Each row below holds a small network's activations on one input, seen along a few directions.
In each table, some parts of the input vary, and every possible input appears once, in random order.
Descriptions start from the smaller parts, as in this example, which fits no table here: one of 3 separate values, together with either a single point or one of 9 places along a line or (one of 4 places along a line, together with one of 5 places around a ring).
Shared parts are said once, and a part with two or three values counts as separate values.
(in the rows, 128 means zero)

Other details of the inputs vary at random and push rows far along two fixed directions, the same in every table; ignore that.

A family of inputs:
R1: [171 147 170  98  85 109 191 130 189  98 158  89 184 155 162]
R2: [104 118   9 189 234 180  74 114 100 236 117 175  29  74 150]
R3: [130  91 149 160 140 138 122 114  61 167  79 120  68  74 133]
R4: [145 130 210  52  39  77 167 121 205  70 164 133 144 198  67]
R5: [ 81 152 108  74 138 122 107 151 205 114 189 184 150 209  71]
R6: [172  76 226 157  30  86 134  85  11  87  63  72  99  82 129]
R7: [150 154 165 102  92 130 168 167 179  72 128  86 220 142 124]
R8: [116 133  27 186 217 177  60 131  64 200 109 159  58  71 131]
R9: [122  84 150 160 151 144 120 129  67 162  58 120  77  77 119]
R10: [114  94 148 132  99 104  58 100  63 123 111 169  31 116  45]
R11: [180 160 143 110  56 104 177 108 178  71 169  90 195 152 163]
R12: [106 176  65 115 192 155 130 158 193 142 178 142 187 162 167]
R13: [135  52 241 148  51  77 144  92  11  79  47  82 113  93 134]
R14: [ 85 178  63 117 211 166 133 178 190 154 161 144 189 155 147]
R15: [109 174  45 121 184 152 135 140 202 146 187 154 177 161 178]
Each input here is: one of 3 separate values, together with either a single point or one of 4 places along a line.
- Changing only the choice among 3 separate values turns R9 into R7. The same change can be made to R2. Which row results? => R11
- Which other rows does R14 become when the place on the line of 4 takes its other values? List them by row number. => R12, R13, R15

A family of inputs:
R16: [ 97 106  70 176 212 161  94 132  62 194  92 142  80  86 153]
R17: [120 160 104 101 157 162 125 165 214 156 160 156 128 149  87]
R18: [139 117  47 154 140 108  81  43  94 178 166 177  11 117 140]
R19: [153 155 122 127 128 160 163 158 189 127 124  95 180 112 146]
R20: [148 130 192  78  70 100 164 132 182  85 150 119 155 171 102]
R21: [121 161 100  99 155 147 111 166 195 132 164 155 141 162  90]
R22: [103  99 102 142 159 139  74 130  89 162  95 171  44  96  78]
R23: [123  72 196 124  76  79 121  86  48 111  93 130  67 126  99]
R24: [116  90 160 131 101  99  93 104  48 121 100 141  60 118  93]
R25: [ 84 148 112  99 139 122 110 146 178 105 162 166 166 179 107]
R26: [166  67 244 127  13  76 141  80  60  82  76 101  65  96  70]
R27: [220 140 167 123   7  54 219  42 158  66 186  69 172 150 218]
R28: [133  99 135 167 133 123 115 111  33 138  81 108 100  89 152]
R29: [127 133 163 115  92 108 170 129 139  75 134  96 218 149 169]
R30: [136 132 183 111  86  98 182 120 137  81 140  89 217 159 177]
R31: [149 116 119 179 150 157 110 124  67 168  77 108  79  62 134]
R32: [191 134 221 108  43 106 215 123 165  80 119  50 198 129 155]
R33: [120 178  75 108 173 176 106 178 217 159 169 162 132 148  77]
R34: [136 156 107 121 166 157 160 162 181 139 141 111 176 129 160]
R35: [ 78  93 129 137 146 107  76 104  58 153 110 169  64 124 103]
R36: [132  89 178 161  93  99 122  88  12 105  82  99 118  97 163]
R37: [ 94 160 115  96 140 121 109 145 167 110 172 161 167 182 104]
R38: [129 176  58 132 204 181 131 183 185 158 151 127 176 123 152]
R39: [ 96 105  64 181 205 168  85 138  65 178  86 143  84  81 150]
R40: [136 151 102 127 155 161 151 168 186 125 133 110 183 127 155]
R41: [ 83 160  65 103 185 157 101 172 202 138 166 177 147 169  96]
- What do these inputs look like to the network? => one of 2 separate values, together with either a single point or (one of 3 separate values, together with one of 4 places along a line)
- Changing only the choice among 2 separate values turns R30 into R35. The same change can be made to R29. Which row results? => R25
- Which other rows does R32 become when the choice among 2 separate values takes its other values? List them by row number. => R17
- Which other rows does R38 become when the choice among 3 separate values takes its other values? List them by row number. => R34, R40
